A small network was shown many inputs. Here are its activations along a few directions, one row for each input.
In each table, some parts of the input vary, and every possible input appears once, in random order.
A made-up example of a description, with smaller parts first: one of 2 separate values, together with either a single point or one of 9 places around a ring or (one of 5 places around a ring, together with one of 6 places along a line).
Shared parts are said once, and a part with two or three values counts as separate values.
In the rows, 128 means zero.

Other details of the inputs vary at random and push rows far along two fixed directions, the same in every table; ignore that.

A family of inputs:
r1: [ 73 154 133  73 179  99 100  70 112 112 165]
r2: [ 90 115 112  64 119  60 100  93 154  99 185]
r3: [122 103  80 108 105 102 124  97 156 130 139]
r4: [150 166 169 141 157 166 154 137  86 129  99]
r5: [158 127 162 174 120 147 141 163 114 127  97]
r6: [134  68  79 143  79  82 122 128 182 130 143]
r7: [124 198 164 113 200 197 146 110  65 138  96]
r8: [141 199 168  99 177 184 155 124  68 122 107]
r9: [102 139  70  82 147 127 114  57 143 137 159]
r10: [156  80 150 193  67 127 137 218 152 136  99]
r11: [160  88 153 193  77 130 139 189 147 144 104]
r12: [149 165 156 119 148 164 141 133  92 120 112]
r13: [108  78  57 137 104  91 105 110 182 138 155]
r14: [120  84  64 111  81  86 116 120 179 121 155]
r15: [143 121 157 193 134 153 132 180 118 145  97]
r16: [138 159 156 150 170 173 132 132  96 133 106]
r17: [110 175  82  33 151 136 129  44 118 120 159]
r18: [128  83 191 178  90  80 117 197 141 122 127]
Description of these inputs: one of 3 separate values, together with either a single point or one of 5 places along a line.
Q: Changing only the choice among 3 separate values turns r17 into r11. The same change can be made to r8. Which row results?
A: r4
Q: Change only the place on the line of 5 in r15. List by row number the other rows that result.
A: r7, r9, r13, r16

A family of inputs:
r19: [127 108 104 125 108 110 122 124 150 126 138]
r20: [118  95  86 124 102  99 114 117 164 130 148]
r21: [132 151 135 112 143 144 138 118 110 125 123]
r22: [134 100 122 152 100 115 124 151 147 131 126]
r23: [117 156 111  86 154 134 129  81 116 124 140]
r24: [133 109 128 151 111 124 127 151 141 133 124]
r25: [122 154 118  98 153 138 132  92 114 125 133]
r26: [119  95  81 116  99  94 115 108 166 126 151]
r27: [145  93 141 182  96 122 128 177 144 135 112]
r28: [129 112 115 141 118 120 124 131 141 131 130]
r29: [137  99 124 154  99 115 126 151 148 132 124]
r30: [114 165 104  71 160 136 128  69 112 119 144]
r31: [143 157 175 146 149 169 145 159  92 132  99]
r32: [104 179 231 103 178 126 126 145  69 105 128]
r33: [128 112 117 141 118 122 124 134 141 132 128]
r34: [140 116 145 159 115 134 131 162 130 134 114]
r35: [128 152 135 113 149 144 133 112 110 128 125]
r36: [151 134 181 178 128 159 143 186 106 138  93]
r37: [132 142 139 128 138 145 135 133 115 129 121]
r38: [120 143 110 102 146 130 126  92 124 125 138]
r39: [115 118  87 105 124 109 118  95 147 128 148]
Q: Describe the family of inputs behind these rows.
A: either a single point or (one of 4 places along a line, together with one of 5 places along a line)
Q: Change only the place on the line of 4 in r39. List by row number the other rows that result.
A: r20, r31, r33
Q: Start at r27 and move only the place on the line of 4, one step at a time. The first step leads to r23. Which rows follow, in order?
A: r22, r19
